-0.266,1.035,0.093,-1.346,0.937,0.736 ans = -1.346
-0.07,0.01,0.12,-0.09 ans = 0.01
0.135,-0.108,0.097,0.081,-0.059,0.088,0.051 ans = -0.059
0.134,-0.014,0.048,0.168,-0.145 ans = 0.048
-0.08,-0.08,-0.14,0.01,-0.09,0.10 ans = 0.01
129.990,-159.464,-14.159,3.929 ans = -159.464
1.15,-0.08,-1.12,-1.02 ans = -0.08
---
Q:
-1,29,-25,5,-11
-8,-16,-70,46,37
-31,2,43,-30,12
A: -70, 46

Q: -8,38,-72,-59,-61
A: -72, 38

Q: 10,-66,-53,-65,-44
A: -53, 10

Q: -59,-28,-3,-42,-51,21,0
A: -42, 21

Q: -27,-22,29,32,52,-25,-66
A: 32, 52

Q: 68,-56,-71,53,-19,54,-7
A: 53, 68

Q: -34,-15,34,53,25,-72,40
A: 53, 53

Q: -54,51,43,7,39
A: 43, 51
---
-25   62    1  -32  -28 --> -25

-26  -45   20   36
-60   13   -1   14
 53   43  -64  -31
--> -26

-21  -36  -66  -14 --> -21

 12   69    0  -14    5    0    8
 13   -2  -12   -1   37   17    9
 15    2  -14   12    7  -21  -12
--> 12

 20  -37  -69    1   15 --> 20

-37   17   44   53  -25   37 --> -37

 -3  -73   -1    9   43 --> -3
---
15 -4 1 -22 -51 11
-32 29 12 -58 -7 37
-9 60 22 -51 64 2
| 12

8 19 45 -34 -31 66
2 5 -49 -31 -1 -55
| 45

-51 59 -36 41 -25
23 -16 72 -60 -5
| -36

67 58 -32 -39
-1 -16 11 -40
| -32

-44 -35 -39 47 53
-56 -67 -16 -30 -29
| -39

-4 -27 -10 -37 -10 -61 -26
2 1 1 0 0 1 -1
1 1 1 1 1 0 -1
| 1

-62 34 -15 7 -18 -59
23 -15 -13 25 60 62
| -15

27 -25 -50 7 -65 6 6
-11 6 0 38 -40 4 -17
17 -28 -9 11 -7 -69 -20
| 0
---
-23 -26 31 0 -8 -27
-11 -44 12 0 -4 -60
-27 -39 2 0 -2 -54
Answer: -44

66 17 -3 45
-35 4 13 -28
36 -6 -30 -19
Answer: 4

7 7 -13 -10 -3 0 -9
4 8 17 -13 7 -3 -57
-3 -21 -2 15 -1 -1 -26
Answer: 8

-8 8 -9 68 -31
-25 -4 -33 -9 -20
32 7 6 20 -2
Answer: -4

-6 7 16 -3 25 -7 -9
-66 17 7 34 -49 20 -65
30 -15 16 -28 40 0 41
Answer: 17

-54 23 1 -12 -46 46 39
-1 25 -2 -31 -8 -14 24
-24 -22 3 8 -9 -1 -41
Answer: 25
---
  4.023   -1.092   -5.526   -4.176  -11.756  -17.803   -4.181
 -5.366   -1.849   -4.559   -2.247   -1.202   12.460   -5.486
-> -1.202

 -9.784    9.469   -0.062   -6.324    4.883  -15.716    9.461
 -7.215   12.017   14.028    0.374   18.008   -8.717    7.884
-> 18.008

-15.892   18.191   13.590   -3.901
-15.004  -11.768  -11.580  -16.336
-> -11.768

 -30.57    93.63    98.98    81.93
-204.46    13.44  -125.62   162.76
-> 13.44

 0.045   0.090   0.103   0.092   0.049   0.047
 0.079  -0.122   0.120  -0.086   0.121   0.117
-> -0.086

 0.061   0.099  -0.161   0.048
 0.007   0.057   0.178   0.043
-> 0.057

  1.63  -15.27   19.18   18.18    8.58   12.08
 12.57   -8.98   18.07    5.58    2.62   13.38
-> 5.58
---
5 35 -45 -72
-2 -15 19 32
--> 35

-7 -11 4 -1 5 20
-38 -39 -5 -23 31 70
-30 -20 -3 -18 24 42
--> -39

3 5 10 27
-66 -15 -8 -30
--> 5

-6 -18 20 23
0 26 -36 -57
2 28 -35 -48
--> 26

-4 -33 -45 -6
-40 -64 31 26
-46 -64 -29 66
--> -64

-57 14 56 -40
64 -5 -57 34
--> 14
